A small network was shown many inputs. Here are its activations along a few directions, one row for each input.
In each table, some parts of the input vary, and every possible input appears once, in random order.
Descriptions start from the smaller parts, as in this example, which fits no table here: one of 5 places around a ring, together with either a single point or (one of 2 separate values, together with one of 4 places along a line) or one of 11 places around a ring.
Shared parts are said once, and a part with two or three values counts as separate values.

Other details of the inputs shift rows strongly along two fixed directions, in all tables alike. That doesn't count.

Rows:
R1: [-23 -14  -4 -12  -1 -18  11 -15 -14 -15  12  -4]
R2: [-18 -15   0 -13  -5 -28  -1 -15 -14 -14   0  -5]
R3: [-13 -24   0  -7   2 -21  -3 -18  -4 -15   1 -14]
R4: [-13 -20  -3  -1  -3 -20  -1  -1  -3  -1  -1   2]
R5: [ 25  17  18  -2   7  26 -16  12  -8   9 -13   6]
R6: [ 29  -1  21  -1  10  25  -8  -1 -18  -3  -6   2]
R7: [-19 -19 -20   2  -7 -34   2  -1   4  -2  -1   8]
R8: [-15 -14 -23   8  -4 -30  -4  13  24   9  -5   4]
R9: [ 26   5  24  -2   4  27 -11  -9 -13   0  -3   4]
R10: [ 25  10  17  -4   1  33   7  -8 -14   2   7   3]
R11: [-21  -6 -31   9  -3 -21   9   8  10   4   5  12]
R12: [  1  -9  19 -14   2   2 -10 -10 -15  -9  -2  -9]
R13: [24 27 14  4  8 34 -3  3 -4  8  0  3]
R14: [14  1 -3  6 -8 -3 -1  1  9  9 -4  6]
R15: [-10  -9  -6  -1   2 -23  -5  -6   5  -6  -5 -12]
R16: [ -5  13 -10   2   1   4   1   5  -6   2   0  10]
R17: [  5   1  18  -9   2   4   7 -13  -9  -9  15 -15]
R18: [-15  -5 -29  10 -14 -27  -6  -4  25   8  -7   2]
R19: [  3  -9  15 -12   1  -1  -2 -12 -25 -11  -2   4]
R20: [-20 -19   8  -8 -10 -12  17  -9   8 -20   8 -16]
R21: [-20 -13 -22   4   2 -26  11   0  15  -4   9 -10]
R22: [ -3  15 -14  11   1   2   2  22   9  13  -2  10]
R23: [-23  -4 -23   8  -5 -32  -6  11  17   9 -11   4]
R24: [-1  8 -3  1  3  4  1 13  6  6  4 -1]
R25: [-17  -4  -8  -1  -2 -11   3 -14   8  -5  10 -11]
R26: [ 0  2 -3  2  5  6  3 12  6  6  5  3]
R27: [  8  22 -26  21   6   8  -2  26  23  17  -6  10]
R28: [ 28  15  12   5  10  29 -16   6 -10   4 -15   6]
R29: [ -7 -15   5 -10 -13 -29   4 -19   0 -10   6 -16]
R30: [  4   8 -17  16   1  10   1   8  18  14   3  11]
R31: [  6  -2 -13  11   1   2 -11  18  14  15 -10  15]
R32: [  6  11 -15  15   2   6   3  11  20  14   3   9]
R33: [ 23   6  16  -1  13  33   3   0 -17  -3   4   0]
R34: [ -4 -17  -7   0 -11 -19   2 -13   7  -1   2  -2]
R35: [ -2   8 -13  11  -1  -1 -13  16   7  14 -16  15]
R36: [ 30  19  15   1   4  19  -8  14 -18   6 -11  16]
R37: [-18  -7   1  -2 -12  -9  12   0  16 -13   2 -13]
R38: [  0 -12  19 -11   2   2  -5  -9 -22  -7  -3  -1]
R39: [26 29 12  0  2 34  1  1 -6  9 -2  4]
R40: [ 25  21  11   1   8  29   5  13 -18   5   0  17]
R41: [-28 -13 -17   2  -2 -27  12   4   9   0   9  -2]
R42: [ 33  22  15   2  -2  25 -10   1  -6  10 -12   7]
R43: [  4 -10  30 -17   0  -7  -3 -26 -17 -16   6 -21]
R44: [ -3  -3  23 -21   2  -4  13 -14 -31 -20  15 -13]
R45: [-5 10  1  4 -7 12  5  8 16 -3 -8 -2]
R46: [ 12 -11  21  -7   1  -3  -1 -14  -9  -7   6  -9]
R47: [  7  18 -17  11  -6   4   5  10  18  14   1   6]
R48: [ 12   3 -15  15   5  -2  -7  17  15  11 -12   9]
R49: [-25 -11   3 -15   1 -19   6 -11  -2 -11  12 -20]
R50: [ -9  -9  23 -22   5   6   2 -18 -23 -17  13 -19]
R51: [-27  -9 -25   3   1 -23   3  -5  14  -6   5 -12]
R52: [  6   7 -10  10   0  -4 -12  21  16  14 -11   8]
R53: [18 15 17  4 -1 46  2  8  0 -1 -9  9]
R54: [-18 -17 -21   3 -14 -30  -1 -13  17   1  -1  -2]
R55: [-7  4 -6  4  4  9  1  7 -3  6  1  9]
R56: [ 27  13  20  -5   2  29   9  -5 -13   2   7   1]
R57: [  4  -6   4  -4  -1 -11   1   1 -12  -3  -3   7]
R58: [ -3  25 -22  18   3   8  -3  27  15  21 -10  17]
R59: [  5   8 -22  18   1   7 -17  24  22  22 -17  22]
R60: [ -3 -13  19 -17   9   7   7 -23 -23 -21  13 -19]
R61: [ -2   4 -12  16  -8  16   6  16  25   5  -8  11]
R62: [  7  15 -19  20  -1  -2 -11  31  16  23 -18  20]
R63: [-12  -8 -27  12  -2 -33  -5  10  24   4  -7  -3]
R64: [25 25  9  1  1 38 -1 -1 -7  8 -2  7]
R65: [  0  -5  15  -9   4  11   4 -20 -11  -9  13 -10]
R66: [-17 -12   3 -14  -4 -31   1 -13 -13 -13   0  -8]
R67: [-12 -14 -26  15  -7 -27  -4   1  27   9  -1   5]
R68: [ -5 -18  24 -20   6   6   8 -16 -22 -16  17 -15]
R69: [ -7  12 -13  13  -9  15   1  14  25   4 -12   7]
R70: [  8 -12  30 -16  -1  -8  -1 -22 -17 -16  10 -20]
R71: [-20 -14  -6  -2   0 -12   9  -1  -4  -3  10  -1]
R72: [ 4 -3  0  5  1 -5 -4 13 -1  8 -8 10]
R73: [ -3  21 -19   9   1   0   2  16   5  10  -4  14]
R74: [ -8   0  16 -13   4   8   3  -9 -23  -9   7  -8]
R75: [ -1 -10  20 -19  -3   7  12 -30 -20 -16  15 -16]
R76: [ -8 -15  23 -22   6   8   5 -19 -22 -17  15 -16]
R77: [-15  -3  -9  -2   5 -15   5  -6   4  -8   5 -15]
R78: [ 29  17  16   6   4  29 -16   1  -5   8 -10   8]
Description of these inputs: one of 6 places around a ring, together with either a single point or (one of 2 separate values, together with one of 6 places along a line).
Question: Changing only the place on the ring of 6 turns R51 into R33. The same change can be made to R18. Which row results?
Answer: R34
Question: Which other rows agree with R43 in the place on the ring of 6? List them by row number.
Answer: R5, R13, R15, R23, R39, R42, R45, R49, R58, R66, R73, R77
Question: Change only the place on the line of 6 in R22. List by row number the other rows that result.
Answer: R17, R24, R27, R44, R47
Question: Start at R72 and move only the place on the ring of 6, one step at a time. The first step leads to R62. Which rows follow, in order?
Answer: R23, R35, R38, R4
Question: Change only the choice among 2 separate values in R24. List by row number the other rows that result.
Answer: R52
Question: Start at R64 and move only the place on the line of 6, one step at a time. The first step leads to R25. Which rows follow, in order?
Answer: R51, R50, R74, R16
Question: Change only the place on the ring of 6 in R63. List by row number the other rows that result.
Answer: R3, R6, R15, R28, R48

Rows:
R79: [ 29  10  -1   5  -8  -1 -14  -4  12  10 -16  13]
R80: [ 15   2   2   0  12  -2  14 -28 -15  -8  21 -13]
R81: [  7   2 -23  22   6  32 -11  20   3  25 -11  39]
R82: [-28 -20 -30   2 -16 -26   9 -31   7   3  13   4]
R83: [ 36  20   9  -1   3  34   3 -10 -14   1  16  15]
R84: [ 27  15  -6  17 -11  -5 -15   4  19  24 -14  20]
R85: [-17 -12 -33  -4   0 -41   9 -21  17  13  27 -15]
R86: [-11  -2  15 -13  -4 -31  -8  -4 -16  -5  -6  -3]
R87: [-14 -16 -22   1 -16 -25  21 -22   5  -3  11   7]
R88: [-34  -4   6 -12 -12 -11  16  -4  -1 -18  -4 -11]
R89: [ 30  22 -23  20 -12  17  13  20  15  26  -1  29]
R90: [-20 -26   3  -1 -11  -9  15  13  18 -10   1 -10]
R91: [ 21  -5  11  16   5   0 -22  18  -5  19 -11  18]
R92: [ -8 -16  22  -9   4  16   0  -2   1 -22  10 -12]
R93: [ 12   5  40 -30   4   1 -10 -12 -39 -19 -10  -7]
R94: [-12   2  -7  -6  -3 -26 -13   1  -5  -9 -17  -7]
R95: [  5  36  -7  14  -9  26   7  45  19  17 -18  17]
R96: [  4  14 -14  19 -18  15   9   4  34  10 -11  12]
R97: [-25  -6 -18   9 -21  -4   2 -18  30   4  -1  -3]
R98: [ 32  25  22  -4   7  38  -5  -6   6  13  10 -17]
R99: [  0 -24   9  -6   4   8  13  -5 -22 -11   4  12]
R100: [ 14 -23  27 -14   7   3 -16 -10 -21 -19 -12 -11]
R101: [ -7 -17 -17  11  21 -14   7   1  -2  -5  12  -3]
R102: [ 15  -3  -8  -1  -8 -12 -11 -15   9  -2 -11 -17]
R103: [  1  -7  19 -10 -21   0  22 -14   8 -13  11 -19]
R104: [-20  11 -25  -1   2 -15   5   9  -3  -3  11  12]
R105: [ 16 -23  41 -14   5  -1 -13  -8 -24  -8  -5  -1]
R106: [25 23 16  3 -5 38 -1 -5 11 -4  7  0]
R107: [-32 -32 -28   1   2 -33   6  -1  10 -11  19   5]
R108: [ -8 -24 -19   5   2 -23 -16   8  16  -2 -18 -10]
R109: [ -8 -19 -15  -4  18 -13  -1   3   0  11  18  -4]
R110: [ 18  10  50 -18   5   1 -12  -8 -50  -6   1  -6]
R111: [ 12 -11  19  -2 -12 -27  -8 -26 -11   2   8  -8]
R112: [ -9 -26  -9  -1  -3 -14  17  11  -3  -2   9   9]
R113: [ 20  10  37 -26   9  15 -13  -9 -42 -19 -13 -23]
R114: [  1  15  44 -26   5  30   3  -8 -28 -28  11 -17]
R115: [-13  27 -14   3   8   3  -7  23  21  18   0 -10]
R116: [-37   2 -42  10  12 -47  13   3   6  -2  11  -7]
R117: [-25 -23  -6  -5   9 -15  -3   4  24   2  12 -25]
R118: [-22  -1  -1 -13   0   0   4 -14 -31  -5   6   6]
R119: [-25   2 -23   0  -6 -19  16   6  -7   0  -1  16]
R120: [-41  -4   3 -12 -10  -5   2 -12  -3 -12  -2 -12]
R121: [ 10  24 -19  27   4  10   3   4  36  10  -1  -7]
R122: [  4  24 -18   7  -3   5  13  33  -4  16  -4  25]
R123: [  0 -20  37 -13   0  27  10  -7 -14 -21  -3  -8]
R124: [ -4 -32  12 -13   2 -24 -11  -8  -4 -13 -10  -3]
R125: [ 45  15  18   0  -3  23 -18 -11  -9   0 -17   1]
R126: [ 13  39 -25   9  18  16  -8  31   0  34   1  19]
R127: [  1   7 -11  24   1  43 -15  26  25  21 -22  25]
R128: [ 13   4  15  12  22  30  -2  12   5  -6  -2 -11]
R129: [ -5  34 -13  19  14  11   0  24  17   6  -9  -5]
Question: Describe the family of inputs behind these rows.
Answer: one of 3 separate values, together with either one of 5 places along a line or (one of 2 separate values, together with one of 6 places along a line)
Question: Changing only the choice among 3 separate values turns R104 into R107. The same change can be made to R126. Which row results?
Answer: R109
Question: Changing only the choice among 3 separate values turns R97 into R127. The same change can be made to R106. Which row results?
Answer: R92
Question: Change only the choice among 2 separate values in R106. List by row number the other rows that result.
Answer: R83
Question: Change only the choice among 3 separate values in R87. List by row number the other rows that result.
Answer: R99, R119
Question: Change only the choice among 2 separate values in R116. List by row number the other rows that result.
Answer: R129
Question: Change only the place on the line of 6 in R115. List by row number the other rows that result.
Answer: R88, R95, R114, R120, R129
Question: Change only the place on the line of 5 in R108. List by row number the other rows that result.
Answer: R91, R100, R105, R124
